These are the activations of a small neural network, seen along a few directions. Each row is one input.
In each table, some parts of the input vary, and every possible input appears once, in random order.
A made-up example of a description, with smaller parts first: values(2) and (point or line(9) or (line(4) and ring(8))).
Shared parts are said once, and a part with two or three values counts as separate values.

Other details of the inputs vary at random and push rows far along three fixed directions, the same in every table; ignore that.

Rows:
x1: [-10  67  45  11 -26   7  -9  -2  10   9  21]
x2: [-24  21  41 -40  27  27 -16  18  23   7  15]
x3: [ -9 -70 -40 -11 -21   9   6  15 -12 -39 -16]
x4: [ 22  21  39  51 -32  32  14  18  34 -18  19]
x5: [-44  51 -21 -77  50  22 -13  10   1   4  -1]
x6: [-29 -12  29  11  15  21 -13  11  27 -21  -2]
x7: [-36  22  65  24 -42  17 -12  -7  29  14  20]
x8: [-37 -51 -98 -36  41 -15  22  54 -18 -30 -31]
x9: [  6  80  -9  -3  14  25  -3 -10  23  -5  19]
x10: [-10   5  72  56 -42  36  53  12  10   5   6]
x11: [  8  72 -31 -68  45  16  -3  16  22 -39  24]
x12: [ 35 -45  47  44  10 -41  -5 -64  -9  33 -13]
x13: [ 94 -55 -29 -13 -39 -73   2 -18 -27  31 -41]
x14: [-52  43  -1 -22  27   8  -9  19   9  31  30]
x15: [-18  72 -29 -75  43  26   1  17   8   1   0]
x16: [ 39 -41 -60 -54  37  18  74  47  -6 -54 -25]
x17: [-34 -25  25   0  25  50  19  -5   2 -22  18]
x18: [-43   5  27  47 -35  23 -21 -12 -10 -23  21]
x19: [ 79  53 -40 -25  52 -61 -34 -48   5  61  34]
x20: [-61  11  28  84 -40  22  -2  -8   5 -11 -12]
x21: [ 38 -27  16  13  -2 -59 -45 -64   9  28 -11]
x22: [-48  10  12  56 -29  37 -16 -19 -11  -5  10]
x23: [ -7 -85   4  60 -51  25  11  27 -21 -31 -18]
x24: [ 29 -35 -14  60 -81   7  46  34  11 -42 -17]
x25: [ 71 -47 -49  37 -43 -79  13  -1 -51  59 -30]
x26: [ 46 -10  65   0  18 -41 -14 -68 -13  69   5]
x27: [ 27 -40 -16 -16 -20   6  34  57  -9 -18 -32]
x28: [-47  28 -12   2  34  18 -31 -13   6  19  49]
x29: [-26 -46 -74 -54  27 -14  12  43 -25 -64 -45]
x30: [ 42  28   8 -62  37 -67 -60 -57 -23  52   3]
Description of these inputs: line(5) and line(6).
Changing only the line(5) part turns x11 into x18. The same change can be made to x24. Which row results? -> x3
Start at x16 and move only the line(5) part, one step at a time. The first step leads to x10. Which rows follow, in order? -> x26, x12, x17
Start at x19 and move only the line(5) part, one step at a time. The first step leads to x25. Which rows follow, in order? -> x14, x8, x28

Rows:
x31: [ 23  -5 -27 -55  26  -8  13   9  -3  -2   2]
x32: [ 30  50  26 -23  15  -5 -38 -26  15  14  20]
x33: [  7  72  -2 -38  39   9 -20  -8   8  14  20]
x34: [-26   2 -29 -15  -5  35  38  50   6 -13 -14]
x35: [ 18   5  -5  36 -35  -4  17   9 -22  -1 -15]
x36: [-35  20 -12 -51  28   1 -23 -17   8   8  12]
x37: [ -4  22  34   9   4 -22 -47 -57  -4  38  26]
x38: [-3 28 18 10  9 29 16 -1 10  4 15]
x39: [ 19   0 -23 -53  31   3  20   2   3  -9   7]
x40: [ 27 -26  -9  15 -39 -30  17  14 -14  18  -7]
x41: [ 54 -18 -19   7 -29 -43   7 -14 -30   8 -15]
x42: [ 29  -4  15  13 -17  -9  12 -21   1  21   9]
x43: [  1 -20 -13 -17  29 -22 -17 -31  -5   1 -17]
x44: [-35 -16 -18  -5  20  40  38  38  -9 -31  -4]
x45: [-33 -32  14  53 -26   8  13  -4  -4 -29 -18]
x46: [ 18 -15  35  12   5  -2 -18 -30   3  18   9]
x47: [-63   9 -12 -11  18  48  11  19  -2 -26  -1]
x48: [ 21  -7   9 -14  45 -23  -8 -31   5  10   2]
x49: [-37  -3  44  33 -21  31 -19 -18   9 -10   9]
x50: [  6  25 -46 -42  15  -4   9  37 -13  -7 -12]
x51: [  5 -32 -37 -52  33 -11  15  17 -19 -10  -5]
x52: [ 36 -53   6  10  -1 -16  -2 -16 -19   0 -13]
x53: [-16 -33  18  45 -31  14  33   8 -11 -15   5]
x54: [ 16  44  23 -20  27 -23 -23 -16  30  33  18]
x55: [ 55  -5  -5  16 -10 -42   0 -32  -8  11 -21]
x56: [ 17  25   8 -21  20 -15  -8 -17  28  25   2]
x57: [-50  13  32  40 -20   1 -17   0  14   1   5]
x58: [  9  -5 -32 -51  19   5  19  26  -1  -9   1]
x59: [ -6  38 -33  19  24  17 -27  -8  19   4  42]
x60: [ 18  -7   3 -23  28 -18  -5 -30  -6  24  15]
x61: [ 29  11  -3  15 -21 -31  -1 -14   6  12 -18]
x62: [ 21 -20  29  30 -35   6   5   4   3   0  -4]
x63: [ 44   3  23  14   4 -34 -11 -33   9  29  -1]
x64: [ 27 -61 -25 -20   8 -17  -1  15 -25  -6 -24]
x65: [-27  33  -8 -12   5  28  20  40  21 -40  -3]
x66: [ -7 -15 -19 -20  18 -30 -22 -22  -1  10 -22]
x67: [-23 -31 -12   7 -22   5  27  25  -7  -5  -6]
x68: [ 22 -25 -38  64 -19 -22 -10  -7   9 -11   7]
x69: [-40   0   3  20   2  28   4  -4 -11 -15  -1]
x70: [-24  33  -2 -36  44  15  -9   0  11  23  15]
x71: [ -7  32  43  32  10   4 -22 -26   2  41  27]
x72: [ 11  -3  27  38 -19   2  18  -9  18   5  -4]
x73: [ 23  24 -13 -15   5 -33  -7   5   5   4  -9]
x74: [-23  30  50  48 -22  26   9   9  34   0  17]
x75: [-31  64  10  -4  12  50  18  18  17 -26  20]
x76: [-23 -28  -6  16  -9  -8  20  39   0 -12 -14]
x77: [  6 -23 -21 -55  32  -4 -10   9   2   1 -10]
x78: [ 15 -47 -37 -22  -1 -37  13  22 -29   8 -13]
x79: [-58  14  50  38 -35  35 -24  -9  22  -3  11]
x80: [ -8  21  21  43 -51  13  17  13   0 -10  11]
x81: [ -2  45 -18 -33  26  23  11  10   3 -11   4]
x82: [-20 -42  16  41 -42   8 -13   3 -17 -14 -16]
x83: [-20 -16 -26 -21  27  18  22  33 -16 -13  -8]
x84: [ 11  26 -25 -49  20   5  13   3   2 -15   6]
x85: [  7 -39 -28 -19   9 -22  -1 -23 -29  -8 -12]
x86: [ 35   1 -16 -19  19 -13   4  -4 -13  21  -7]
x87: [-38  14  45  26 -23   9 -38 -10  10   8  15]
x88: [ 20  26   4  -3  12  -8   5 -15  12 -14  -2]
x89: [ 35 -22  -9 -24   3  -4  -3  10  -3   0 -11]
x90: [ 11  25 -36 -55  12 -16   4  22  -4  -6   3]
x91: [ 35 -14 -43  33 -10 -29 -21 -24  -2   9  27]
x92: [-27 -37 -29  -3 -24 -15   6  23 -26 -11 -16]
x93: [ 22  -4  43   8  11 -13 -33 -34   1  26  16]
x94: [ 51 -22  -8   6 -25 -18   2 -12 -15  -5 -21]
x95: [ 25  12 -29 -56  13 -15 -11  22  -2 -12 -10]
x96: [ 49  18  12  10 -12 -32  -6 -44  -9  18  10]
x97: [  1  58   3 -43  40   4 -16   3  17  32  24]
x98: [-38  -3 -15   6  -7   2  -7  17 -18   2  -9]
x99: [ 12 -11   6  36 -62   3  11  15  -1 -12 -20]
x100: [-21  34 -22  -7  29  40 -32   8  42 -28  49]
x101: [ -3  -1 -23   4 -41   2  30  27  -5 -17 -13]
x102: [  8  11  43  21  19 -20 -20 -35  13  27  14]
x103: [  4 -28 -20  18 -17 -30 -16 -25 -31  30 -27]
x104: [ 24   1 -34 -45  37   5  16   6  -6   8  -9]
x105: [  7  42  32  -4  -5  16 -16  -6  17  -9  16]
x106: [-15   8  28  16  11 -16 -31 -38   5  10   3]
x107: [ -8   0 -15 -18  -8  38  28  38   6 -58 -10]
x108: [-61  30  22  -7  21  36   9  24  40 -12  15]
x109: [-20  19  28   0  12  10  -8  -7   8  15  31]
x110: [-28  -7  15  19   6  13  10  20  11 -12   1]
x111: [ 48 -35 -26 -17  17 -29  19  -6  -6  -5 -26]
x112: [-13 -51   8  34 -31  11   0  -4 -18 -28 -20]
x113: [ -2   4   9  21   2 -16 -34 -36 -22  32  -1]
x114: [ 26  34  34   3  -9 -21 -18 -43  19  53  26]
x115: [ 41 -37  16  28 -30  -3  12  -8  -5  -3 -12]
x116: [ 23  29 -23 -15   1 -13  -2  -4  -8  18 -11]
x117: [ -1   0  10  48 -43   2  26  20   2 -27 -17]
x118: [-50 -28 -11 -21   1  38   1  34  -4 -50 -13]
x119: [ 45 -20 -12 -30   0 -29 -12   6  -5  18 -11]
x120: [-7 31 14  9  2 25  6 12  8 13 13]
x121: [ -7 -28   1  15 -19 -19  -9 -20 -24   4  -5]
x122: [-57  32  27  20   4  35 -14  -5   3  -2  16]
x123: [-38 -24 -12  -8  19  30  36  37  12 -38 -11]
x124: [-18 -27 -15 -34  12  10   5  45  -2 -19  -6]
x125: [ -4  36  29 -37  30  39  -7  -4  36  -4  25]
x126: [-26  -6  29  57 -21  28  22   5  -5   7   6]
x127: [-33 -35 -14   8 -19  12  16   5 -17 -22  -9]
x128: [ 26 -35 -20 -19 -17  -4  12  19   0  -2 -25]
x129: [-22 -22  14  43 -21 -10 -12 -10  -6  -4 -15]
x130: [-15 -22   5  51 -34  -4  16  26 -21  15  -8]
Changing only one part turns x54 into x119. The same change can be made to x72. Which row results? -> x125
Changing only one part turns x91 into x59. The same change can be made to x109. Which row results? -> x71
What is each input in this table made of? -> values(4) and (point or (line(4) and line(6)))
Which other rows does x61 become when the line(4) part takes its other values? List them by row number. -> x56, x66, x108
Start at x38 and move only the line(6) part, one step at a time. The first step leads to x104. Which rows follow, in order? -> x86, x120, x34, x97
Which other rows does x57 become when the values(4) part takes its other values? List them by row number. -> x87, x92, x98

Rows:
x131: [-25 -20  45  30 -26  62  33  38  19 -44   5]
x132: [ -7  40  20  52 -22  18  -2 -15  14 -11  20]
x133: [ -6  52  -4   9  29  21 -19 -23  24  11  46]
x134: [ 38  23 -43 -44  33 -17  -6 -16  -3 -10  -4]
x135: [-12 -12  46  97 -90  -3   3   2   1   2 -14]
x136: [-33  17   9  38 -21  40  56  49  15 -21  11]
x137: [ 46 -47  11  44 -15   7  29  -4  -6 -18 -15]
x138: [  6  64  18 -12  19  17   3 -14  18  14  24]
x139: [ 74   4  -4 -13   2 -50 -10 -25 -10  47  -5]
x140: [-21 -31 -48 -25   3   0   6  36 -10 -37 -26]
x141: [ -8  17  -8 -38   1  25  29  40   1 -13   2]
x142: [ 19  73  22 -19  29  12   0 -20  20  25  33]
x143: [ 11 -17 -11 -22  17 -31   4  10  -6  26 -10]
x144: [ -9  60  27 -56  56  -2 -25 -19  28  42  31]
x145: [-54 -36  44  38  -3  60  29  23   7 -37  -5]
x146: [ -7  31  49  32 -33  15  14   4  10  24  20]
x147: [  3  79  28 -68  48   9 -30 -23  23  29  34]
x148: [ 57   3 -35 -46  44 -46 -50 -49 -13  43  18]
x149: [  7  10   7  48 -25  -6 -11  -7  12   0  12]
x150: [-31  39  33 -12  35  12  -6 -20   7  35  21]
x151: [ 49 -19  13  27 -31 -58 -25 -39 -18  43 -23]
x152: [ 20  40  37 -53  70  25 -24 -18  48   1  33]
x153: [ -5 -66 -12 -37  21  22  18  32 -11 -37 -27]
x154: [  6  58  29 -20  33  -4  -9  -5  35  33  35]
x155: [ 96  28 -35 -56  47 -64 -36 -60 -12  36  -7]
x156: [-35 -49 -63 -11  21   9  11  22 -27 -21 -16]
x157: [ 72 -26 -20 -30   3 -75 -42 -49 -35  40 -29]
x158: [ -3  42  38  38 -35  12   0   2  25   4  12]
x159: [ -5 -51  22  85 -97 -10  20  15 -30  -1 -36]
x160: [-28  28   3  35 -35  47  43  38  14 -39   0]
x161: [-35  20  53  40   1   3  -1 -18   5  38  19]
x162: [-36 -59 -42  34 -13   4  19  19 -32 -24 -26]
x163: [ 41 -36  17  29 -34 -51  -5 -27 -34  55 -18]
x164: [ 12 -59  23  13 -20 -13  -1 -22  -8  -7 -13]
x165: [ 27  -9 -21  47 -21 -15   6 -12 -11  -7  -2]
x166: [-27 -33 -47 -26  11   3  14  22 -25 -35 -33]
x167: [  1  44  44  30 -25   8  -3  -6  21  23  18]
x168: [-33 -40 -55 -16  22   4  12  22 -25 -33 -23]
x169: [  7  -1 -26 -50  41 -20 -13 -19 -18  11 -18]
x170: [  1 -17 -74 -46  35   1   9  35   1 -31  -8]
x171: [-26  23  55  25 -10   1  -8  -6  10  37  21]
x172: [ 29 -22 -65 -69  31 -12  36  48  -9  -8 -24]
x173: [-55  40   0 -72  38  40   0  31  13 -12  11]
x174: [-69  18  -8 -14  26  38  -2  15   5 -34   6]
x175: [-16  31  35  39 -33  15 -15  -9  10  -6  20]
x176: [-44  11  33  50 -21  14 -25 -15   5  11  23]
x177: [-38  36 -11 -26  19  37  -2  25  20 -34  24]
x178: [ 34   6 -17 -30  -6 -17  -7   0  -7  -4 -13]
x179: [ -3  -3  65  19  11  19 -16 -19  28   8  14]
x180: [-18 -19 -50 -65  20   1  -1  29 -16 -34 -25]
x181: [  9 -74 -16  23 -39  13  48  39   3 -56 -27]
x182: [ 61 -17   8  26 -45 -47  -9 -28 -26  30 -21]
x183: [-17  25  17  55 -22  19 -15  -4  25  10  36]
x184: [-23  44  -7 -24   2  36  11  40  33 -36   6]
x185: [ 83 -42  -5  12 -20 -76  -2 -27 -36  55 -21]
x186: [-19  30   5 -23  39   0 -51 -34   9  31  38]
x187: [  8 -16 -54 -26  -7  -1  19  41  -3 -42 -26]
x188: [-63   1  22  30 -24  45  37  35  -5 -14  -4]
x189: [-15  61   5 -43  54  13 -40 -24  25  11  44]
x190: [-29 -55 -32  20 -41   5  17  39 -29 -41 -34]
x191: [ 13  34  36 -10  32  23  -2 -38  38 -12  36]
x192: [-21   0  32  36 -20   0   1 -19 -15  26  -6]
x193: [-19 -17 -52 -57  31   5  10  24 -18 -31 -31]
x194: [-11  33  26  45 -28  11 -13  -3  22  -7  19]
x195: [  8 -55 -63 -29  -9 -25  13  33 -27 -32 -47]
x196: [ 71 -50   7 -29  27 -65 -35 -67  -6  32 -12]
x197: [ 58 -89  10  30 -11 -62  -9 -67 -37  24 -31]
x198: [-20 -35 -54 -21  10  -3   7  35  -9 -34 -21]
x199: [-13  10  -9  -8  25  -6 -36 -19  11  21  24]
x200: [-68  -5   8  37 -31  39   6  33   4 -35   6]
x201: [ 40 -53  32  95 -90 -45  14 -13 -32  42 -29]
x202: [-12  34  39  36 -41  14 -11  -8  12  -5  15]
x203: [ 40 -28  11  25 -32 -52 -12 -27 -24  45 -24]
x204: [ -2 -20 -69  -7  15  12  28  31 -11 -38 -10]
x205: [-25 -28 -65 -48  37   0   0  32  -6 -27 -13]
x206: [ 14  68  21 -17  34  10   4 -19  23  28  35]
x207: [ -4   0  62  27 -24  24   3 -19  26 -15  23]
x208: [ -9 -16 -42 -76  28   5  19  41 -19 -11 -20]
Changing only one part turns x157 into x193. The same change can be made to x153. Which row results? -> x145
What is each input in this table made of? -> line(6) and (values(2) or line(11))
Start at x171 and move only the line(11) part, one step at a time. The first step leads to x163. Which rows follow, in order? -> x208, x173, x159, x157, x180, x190, x200, x176, x186
Which other rows agree with x135 in the line(6) part? List them by row number. -> x140, x143, x144, x151, x179, x195, x196, x198, x199, x201, x203, x205
Which other rows does x191 become when the line(6) part takes its other values? List them by row number. -> x164, x181, x196, x197, x207
